A small network was shown many inputs. Here are its activations along a few directions, one row for each input.
Each table varies a few parts of the input and shows all the possible inputs, shuffled.
A made-up example of a description, with smaller parts first: one of 6 places along a line, together with either a single point or (one of 2 separate values, together with one of 5 places around a ring) or one of 11 places along a line.
Shared parts are said once, and a part with two or three values counts as separate values.

Rows:
R1: -25; -29; 59; 29; -6; 16; -24; -52; -87; 31; 15; -65; -23; 43; -10; 13; -17; -39; -26
R2: 31; 12; -33; 55; 8; -12; 73; -10; 57; -12; -8; 29; 31; -7; -18; -23; 13; 10; 19
R3: 43; -7; -6; 58; -12; -35; 32; 2; 36; -15; -44; 38; 22; -23; 6; -27; 20; -2; 43
R4: 59; 18; 16; 2; 14; 1; 32; -5; 75; 4; 21; -20; -13; 29; -21; -16; -26; 11; -28
R5: -10; 36; -21; -29; 14; 33; -57; 47; 18; -6; 16; -14; 18; -5; -3; 3; -14; 30; -35
R6: 13; 41; -25; -5; 20; 32; -1; 42; 37; 18; 27; -16; 12; 11; -10; 3; -27; 52; -40
R7: 27; 18; 26; -18; -29; -13; -62; 57; 52; 25; 12; 4; -3; -2; 11; -1; -16; 1; 21
R8: 15; 1; -7; 21; -37; -46; 6; 1; 31; -24; -31; 40; 42; -35; 13; -27; 22; -27; 53
R9: -5; 21; -59; 26; 24; 6; 75; -20; 22; -26; -23; 10; 50; -15; -12; -5; 24; 20; -13
R10: 28; 23; -3; -27; 31; 18; 31; -12; 44; -7; 11; -36; 4; 13; -19; -2; -19; 30; -62
R11: 33; 1; -11; -26; -11; -54; -11; 12; 22; 2; -10; 26; -17; -32; 8; 1; -3; -11; 60
R12: -52; -22; 41; 45; -11; 43; -43; -5; -93; 74; 31; -39; -17; 39; -10; 18; -30; -10; -15
R13: 44; 29; -4; 21; 3; 16; 5; 51; 70; 31; 39; -2; -8; 23; -8; -3; -31; 32; -6
R14: -84; -53; 27; -19; -10; 29; 26; -35; -114; 8; 6; 2; -36; 15; 26; 41; 16; -14; 16
R15: -27; 6; -34; -4; -18; -38; -8; -7; 16; -58; -27; 45; 42; -37; 12; -30; 45; -27; 19
R16: 60; 12; 18; 25; -11; 2; -36; 57; 56; 33; 5; 13; -18; 9; 9; 0; -20; 19; 8
R17: -87; -44; 50; -8; -38; 70; -27; 1; -86; 41; 35; -20; -22; 39; 25; 23; -2; -2; -17
R18: -4; 6; -37; -47; 4; -47; -24; 5; 9; -30; -7; 32; -15; -41; 8; 1; 19; -14; 27
R19: -99; -58; 28; 26; -24; 42; 35; -41; -110; -10; -11; 19; 17; 14; 33; 11; 41; -36; 12
R20: 13; 25; -58; -14; 40; -3; 60; -6; 9; -3; 0; 3; -5; -21; -16; 10; -3; 38; -3
R21: -7; 24; 4; -37; -12; -10; -82; 47; 40; -7; 17; 9; 4; -15; 12; -5; 1; 3; -9
R22: -59; -52; 65; -29; -30; 45; -7; -41; -85; 5; 18; -36; -23; 45; 20; 23; 10; -27; -34
R23: -48; -37; 18; 39; 15; -1; 4; -44; -119; 36; 0; -29; -31; 14; -3; 33; -14; -25; 25
R24: 47; 4; 40; -42; -25; -29; -38; 4; 50; -2; 0; -11; -8; 5; 0; -11; -18; -19; -4
R25: -66; -40; 20; 84; 8; 10; 23; -57; -114; 22; -22; -16; 17; 11; 0; 4; 16; -47; 23
R26: 47; 14; -38; 13; 26; -19; 57; 7; 42; 9; 14; 21; -19; -8; -17; -2; -10; 27; 31
R27: -11; 21; -58; -39; 31; -4; 9; 5; -13; -31; -17; 6; -3; -31; -11; 9; 11; 18; 3
R28: 13; 5; 18; -62; -6; -26; -52; -4; 37; -33; 4; -4; -2; -9; -2; -13; 4; -16; -35
R29: -33; 19; -58; 2; 14; 4; 21; -9; -5; -52; -41; 19; 53; -27; -6; -15; 37; 2; -6
R30: 62; -6; -13; 14; 10; -38; 16; 14; 27; 9; -19; 31; -30; -21; 4; -1; -4; 13; 47
R31: 75; -2; 38; 0; -4; -14; -11; -1; 55; 3; -8; -11; -24; 17; -3; -7; -19; 1; -11
R32: 9; 15; -3; -54; 20; 20; -26; -2; 19; -32; -2; -28; 7; -1; -18; -7; -7; 9; -63
Question: Changing only one part turns R27 into R5. The same change can be made to R20. Which row results?
Answer: R6
Question: What is each input in this table made of?
Answer: one of 4 places along a line, together with either one of 2 separate values or one of 6 places around a ring
Question: Change only the place on the ring of 6 in R9. List by row number the other rows that result.
Answer: R2, R3, R8, R15, R29
Question: A walk changes only the place on the ring of 6. It starts at R24 and steps to R28. List the rest of the walk in order.
Answer: R32, R10, R4, R31
Question: A walk changes only the place on the line of 4. It starts at R25 and steps to R23. List the rest of the walk in order.
Answer: R1, R12

Rows:
R33: -20; -7; -12; 23; 13; -4; 35; -41; -34; -12; -18; -12; 18; -3; -11; -4; 12; -14; -5
R34: -1; -2; 38; -63; -10; 14; -63; 11; 0; -3; 13; -26; -24; 13; 4; 11; -13; -3; -41
R35: 82; 54; -58; 15; 35; -19; 39; 44; 115; -8; -1; 21; 7; -16; -18; -14; -12; 52; 1
R36: -38; 5; -43; 17; 24; 29; 57; -8; -32; -1; -4; 9; 19; -4; -4; 10; 10; 26; -5
R37: 69; 39; -41; -16; -13; -53; -27; 56; 110; -15; -7; 50; 14; -43; -2; -29; 1; 18; 33
R38: -41; 2; -29; -1; 8; 8; 46; -31; -24; -29; -4; 2; 27; -6; -6; 0; 22; -2; -10
R39: -6; -7; 36; 24; -9; 25; 2; -20; -5; 19; 19; -31; 2; 37; -9; -6; -13; -11; -30
R40: 1; -36; 34; -6; -18; -20; 0; -28; -29; -6; -12; 4; -24; 3; 13; 6; 9; -30; 20
R41: -2; -3; 18; 48; 5; 50; 17; 12; -14; 43; 22; -25; -3; 39; -10; 9; -24; 23; -17
R42: -22; -13; 41; 13; -34; 1; -54; 26; -22; 32; 15; 1; -5; 9; 21; 4; -7; -20; 21
R43: 93; 50; -37; -18; 24; -39; 22; 22; 124; -29; -6; 12; 16; -21; -22; -25; -9; 20; -4
R44: -40; -14; -13; -22; -10; 0; 7; -17; -24; -42; -22; 20; 19; -20; 15; -7; 38; -16; 3
R45: 4; -16; 5; 37; 15; 17; 53; -18; -37; 34; 5; -9; -24; 18; -9; 14; -12; 12; 12
R46: -6; -22; 54; -1; -30; 10; -36; -5; -8; 6; 2; -11; 0; 22; 15; -2; 1; -23; -17
R47: -19; 6; 22; -50; -21; 7; -87; 41; -14; 23; 24; -15; -25; 4; 14; 18; -17; -1; -2
R48: 2; -24; 17; 14; 2; -10; 38; -43; -30; 8; -1; -13; -18; 14; -6; 5; -4; -20; 9
R49: 84; 36; -21; -30; 0; -48; -8; 32; 121; -38; -23; 28; 17; -35; -4; -30; -1; 16; 10
R50: -14; -27; 22; 6; -21; -28; -20; -6; -37; 15; 1; 17; -24; -8; 18; 10; 6; -26; 51
R51: 1; 15; 2; -9; 24; 52; -8; 21; -10; 34; 39; -39; -24; 31; -11; 21; -37; 40; -47
R52: -57; -8; -27; -10; -11; -5; -11; 9; -32; -19; -10; 36; 16; -27; 18; 2; 30; -15; 33
R53: -17; -5; -26; 45; 25; 19; 46; -21; -40; 14; -11; -5; 10; -1; -11; 10; 4; 13; 1
R54: -35; -13; -9; 18; -7; -16; -20; -3; -48; -9; -21; 23; 8; -22; 11; 1; 19; -24; 37
R55: -19; -19; 4; 7; -7; -11; -2; -27; -36; -29; -34; 8; 15; -10; 9; -7; 25; -26; 7
R56: 1; 9; 22; -41; 16; 23; -28; -5; 7; 10; 34; -44; -19; 26; -16; 5; -26; 11; -60
Question: What is each input in this table made of?
Answer: one of 4 places along a line, together with either a single point or one of 5 places along a line
Question: Changing only the place on the line of 4 turns R48 into R40. The same change can be made to R43. Which row results?
Answer: R49
Question: Change only the place on the line of 5 in R39. List by row number the other rows that result.
Answer: R33, R38, R48, R56

Rows:
R57: -44; -41; 7; 48; 0; 34; 106; -75; -81; -4; -23; -14; 20; 23; -5; 6; 21; -17; 5
R58: 52; 18; -78; 22; 11; -66; 42; 16; 43; -29; -60; 68; 23; -71; -1; -18; 25; 15; 80
R59: 82; 35; 17; 9; -9; 13; -32; 60; 106; 47; 48; -12; -19; 28; -23; -19; -50; 39; -23
R60: -26; -35; 72; -51; -24; -1; -91; -19; -72; 19; 23; -43; -55; 26; 6; 19; -19; -46; -11
R61: 34; 29; -24; -46; -19; -43; -56; 46; 90; -75; -38; 49; 33; -45; 19; -30; 35; -14; 19
R62: 75; 23; 30; -83; -21; -35; -59; 52; 112; -3; 20; 8; -30; -8; 15; -4; -23; 17; -12
R63: -86; -43; -16; 45; -14; -18; 41; -34; -94; -8; -12; 47; 3; -17; 27; 12; 46; -44; 76
R64: -90; -32; 22; -25; -50; -16; -65; -22; -76; -17; -16; 16; 31; -26; 26; -7; 36; -53; 13
R65: -65; -24; 2; 9; 33; 85; 27; -25; -94; 22; 21; -36; -21; 38; -7; 29; -5; 33; -65
R66: -23; -25; 83; 37; -12; 52; -49; 9; -70; 72; 27; -59; -30; 59; 13; 33; -40; -8; -23
R67: 24; 67; -60; -20; 53; 31; 42; 25; 61; 5; 32; -36; 17; 8; -36; 8; -33; 60; -50
R68: 66; 29; -55; 54; 52; -35; 94; -34; 74; -30; -24; 12; 27; -16; -34; -28; 7; 18; -9
Question: Changing only one part turns R68 into R61. The same change can be made to R57. Which row results?
Answer: R64
Question: What is each input in this table made of?
Answer: one of 2 separate values, together with one of 6 places around a ring
Question: Change only the choice among 2 separate values in R60. List by row number the other rows that result.
Answer: R62
